These are the activations of a small neural network, seen along a few directions. Each row is one input.
Each table varies a few parts of the input and shows all the possible inputs, shuffled.
A made-up example of a description, with smaller parts first: values(3) and (point or ring(9) or (ring(5) and line(6))).
Shared parts are said once, and a part with two or three values counts as separate values.
(in the rows, 128 means zero)

Other details of the inputs shift rows strongly along two fixed directions, in all tables alike. That doesn't count.

Rows:
x1: [161 102 117 150 112 112  46 125 116 127 122 117  97 100 116]
x2: [ 88 154 113 137 124 115 157 124 121 155 150 112 128 162 123]
x3: [102 147 125 139 122 123 194 113 119 155 121 130 161 154 113]
x4: [151 104 109 140 121 122  53 131 125 129 124 119  94 103 129]
x5: [124 133 126 136 108  97 165 118 129 145 120 121 154 133  96]
x6: [167  98 114 149  98  88  35 121 127 122 127 106  90  96  93]
x7: [117 117 142 111 154 178 127 143 136 106 133 147 124 134 185]
x8: [ 99 143 116 141 107 104 142 114 121 148 158 118 131 150 102]
x9: [ 91 133 114 146 108 107 160 119 132 152 155 110 139 164 110]
x10: [136 118 153 110 146 156 156 132 135  99 105 151 133 126 153]
x11: [ 86 145 105 148 113 115 154 118 113 171 152 103 134 164 106]
x12: [143 115 101 133 101  95  50 126 124 134 137 111  91 100 100]
x13: [ 93 142 111 137 104 104 145 120 123 156 160 113 133 154 104]
x14: [130 137 120 150 116 105 184 124 130 156 128 120 157 143  98]
x15: [200 112 119 135 119  88  34 138 121 127  95 114  99  69  88]
x16: [104 138 145 106 154 165 139 143 134 111 139 141 125 144 173]
x17: [134 133 149  95 163 180 150 134 130  96 105 155 137 123 166]
x18: [109 140 117 144 102  92 177 107 125 152 126 115 151 149  84]
x19: [130 129 116 147 113  96  80 122 113 143 133 109 102 121  98]
x20: [ 97 128 115 153 104 108 155 120 124 157 150 113 129 163 106]
x21: [125 114 154 103 156 171 131 136 149  83 137 150 125 131 179]
x22: [ 73 145 124 156 117 116 206 111 126 158 160 120 150 182 117]
x23: [143 128 157  82 154 170 131 138 143  79 110 165 134 107 167]
x24: [106 158 126 135 122 103 175 115 115 155 120 120 145 151  98]
x25: [170 116 146 109 160 167 123 147 141 102 103 153 141  98 167]
x26: [149 125 154  89 167 180 139 145 133  94  98 156 139 105 173]
x27: [118 120 139 101 152 168 134 139 152  95 139 143 122 136 181]
x28: [157 121 159  94 166 175 151 150 159  81 113 159 149 112 178]
x29: [167  94 125 150 106 105  42 125 125 115 119 118  87  97 109]
x30: [154 131 144  97 172 182 148 148 140  99 111 153 147 112 173]
x31: [156  95 111 142 107 107  51 128 128 125 124 115  83 103 113]
x32: [ 91 157 119 151 115 102 158 117 115 160 149 108 135 163 109]
x33: [140 117 103 134 121 122  64 128 118 135 128 109  92 108 120]
x34: [123 149 124 136 116  89 157 122 114 161 116 116 145 134  88]
x35: [150 117 158  97 162 175 142 145 137  93  96 164 145 105 178]
x36: [164  95 113 152 111 105  29 124 115 128 120 116  88  90 104]
x37: [118 127 151 100 170 192 130 139 132  91 132 149 123 129 191]
x38: [124 155 120 133 117 101 176 124 134 155 139 123 163 135  94]
x39: [109 137 132 136 119 113 202 121 127 148 122 131 162 149 111]
x40: [144 132 157  86 150 159 147 142 143  93 111 161 145 106 160]
x41: [ 77 160 120 144 130 137 196 116 116 158 157 115 153 179 131]
x42: [158 113 112 141  97  89  40 122 119 129 135 109  94  98  91]
Each input here is: ring(6) and (values(3) or line(4)).
Question: The inputs of x36 and x21 match in every part but the ring(6) part. If x3 is changed in the same way as x36 into x21, which row does it become?
Answer: x18
Question: The inputs of x35 and x39 match in every part but the ring(6) part. If x4 is changed in the same way as x35 into x39, which row does it become?
Answer: x31
Question: Which other rows does x31 become when the line(4) part takes its other values? List them by row number.
Answer: x20, x22, x29
Question: Start at x32 and move only the ring(6) part, one step at a time. The first step leads to x41. Which rows follow, in order?
Answer: x1, x29, x6, x42

Rows:
x43: [142 123 114 143 117 112 107 128 122 141 126 119 130 114 108]
x44: [139 129 121 147 125 116 123 128 121 145 128 117 132 129 114]
x45: [125 127 132 132 113 113 139 117 131 122 128 131 134 135 113]
x46: [ 39 171 154 100 169 199 249 134 140 122 168 147 168 205 205]
x47: [126 142 123 137 131 125 134 127 113 146 120 125 128 134 117]
x48: [126 139 112 127 121 117 135 125 121 145 123 119 131 130 111]
x49: [123 143 126 124 121 112 131 119 119 134 128 123 130 127 104]
x50: [164 109 148  91 163 176  73 147 130  82  99 155 111  84 181]
x51: [138 127 121 135 115  97 113 131 131 139 129 120 126 118 103]
x52: [156 115 147  93 161 179 113 148 151  86 116 155 125 104 180]
x53: [132 121 123 152 123 116 135 122 123 139 120 115 128 134 114]
x54: [132 135 121 130 117  99 113 128 120 142 121 117 120 118  99]
x55: [113 129 118 137 123 128 114 127 128 131 153 122 114 140 137]
x56: [126 119 119 138 113 112 144 125 126 142 128 120 133 131 105]
x57: [103 119 119 142 117 121 119 118 130 136 149 118 114 145 127]
x58: [126 139 129 133 116 108 141 117 128 134 140 122 137 131 108]
x59: [122 127 130 134 114 107 145 125 133 132 126 127 135 138 115]
x60: [170  90 147 107 146 165  75 141 136  87 103 153 109  88 163]
Question: The inputs of x59 and x51 match in every part but one. If x45 is changed in the same way as x59 into x51, which row does it become?
Answer: x58
Question: Describe the family of inputs behind these rows.
Answer: values(3) and (point or line(5))
Question: Which other rows does x60 become when the values(3) part takes its other values? List them by row number.
Answer: x43, x50
Question: Which other rows does x47 become when the line(5) part takes its other values? List them by row number.
Answer: x48, x49, x50, x54

Rows:
x61: [208 109 120 147 108  65  16 127 109 130  76 108  91  59  62]
x62: [112 130  91 194  63  38 112 107 118 194 168  83 127 150  49]
x63: [115 100 133 127 131 148 136 129 144 107 130 132 115 145 152]
x64: [ 89 148 127 147 133 149 243 118 130 162 152 133 192 177 138]
x65: [110 138 165 111 184 203 176 139 124  97 115 154 134 150 203]
x66: [140 137 119 107 162 170 112 154 131 122 126 141 127 109 172]
x67: [ 72 157  82 157  98  94 167 110  96 207 144  93 140 170  85]
x68: [166 125 122  95 132 121  66 145 117 121  93 129 111  74 116]
x69: [145 135 134  98 161 169  89 146 146  88 144 139 113 112 173]
x70: [109 158 119 169 134 110 190 124 117 175 136 105 162 167 109]
x71: [159  87 127 136 116 134  66 122 114 115 103 133 105  96 124]
x72: [149  93 139 116 145 167 124 142 162  91 127 143 120 121 172]
x73: [ 62 139 130 152 110 107 182 110 123 156 170 120 138 183 124]
x74: [ 79 155 150  89 168 196 164 126 132  88 152 151 130 160 197]
x75: [176  89 135 113 112 111  81 134 146  92  97 133 104  88 112]
x76: [165 110 152 102 145 153 132 129 137  93  96 165 142  91 143]
x77: [136 152 118 119 100  78  90 117 121 137 133 109 114 111  67]
x78: [110 142 140 125 103  92 158 123 136 128 143 134 139 142 107]
Question: Describe the family of inputs behind these rows.
Answer: values(3) and ring(6)
Question: The inputs of x75 and x78 match in every part but the ring(6) part. If x72 is changed in the same way as x75 into x78, which row does it become?
Answer: x62
Question: Which other rows does x69 become when the values(3) part takes its other values? List them by row number.
Answer: x74, x77
Question: Which other rows does x74 become when the ring(6) part takes its other values? List them by row number.
Answer: x63, x65, x67, x71, x73
Question: Which other rows does x70 become when the values(3) part takes its other values? List them by row number.
Answer: x61, x65

Rows:
x79: [ 89 152 115 128 111 104 130 118 116 151 142 119 120 147  97]
x80: [121 149 148 120 175 176 175 133 124 122 122 155 155 145 186]
x81: [116 158 153  88 157 167 193 148 136 115 119 147 166 129 165]
x82: [108 108 120 149  96 110 146 105 124 142 141 121 129 147  98]
x83: [175 118 130  88 130 124  38 145 151  90 132 138  94  73 129]
x84: [124 147 120 153 109  87 135 123 139 144 164 106 138 144  99]
x85: [131 114 135 108 138 158 126 144 163  85 149 147 138 122 177]
x86: [ 93 144 162 115 165 173 169 139 135 103 142 151 137 171 190]
x87: [158  91 116 121 141 159  58 139 127 109 116 131  90  95 164]
x88: [ 92 117 114 149 108 114 134 117 125 153 146 116 121 151 119]
x89: [106 137 125 126  99  96 138 109 113 136 130 121 124 134  86]
x90: [140 111 126 120 164 183 132 135 131 119 117 150 139 117 173]
x91: [136 131 116 131 100  76 132 115 121 142 106 122 127 116  73]
x92: [180  75 137 122 125 140  69 133 153  91  94 138 105  88 134]
x93: [137 138 125 153 126 100 149 130 123 158 124 108 147 131  93]
x94: [108 156 103 127 116 112 129 124 106 160 133  99 120 143 106]
x95: [108 144 112 159 126 109 133 126 107 158 138 103 117 145 114]
x96: [207  72 120 128 116 126  28 152 130 108  96 131  97  63 115]
x97: [116 128 136 151 110  95 135 104 114 138 136 118 130 149  95]
x98: [132 132 129 159 111  89 154 113 126 143 121 110 136 140  93]
x99: [108 165 147  92 168 189 186 136 126 120 118 155 159 136 181]
Question: Describe the family of inputs behind these rows.
Answer: values(3) and (point or ring(6))
Question: The inputs of x91 and x98 match in every part but the values(3) part. If x83 is changed in the same way as x91 into x98, which row does it become?
Answer: x84
Question: Which other rows does x89 become when the ring(6) part takes its other values? List them by row number.
Answer: x79, x81, x91, x94, x99
Question: Which other rows agree with x87 in the values(3) part? List them by row number.
Answer: x82, x85, x88, x90, x92, x96
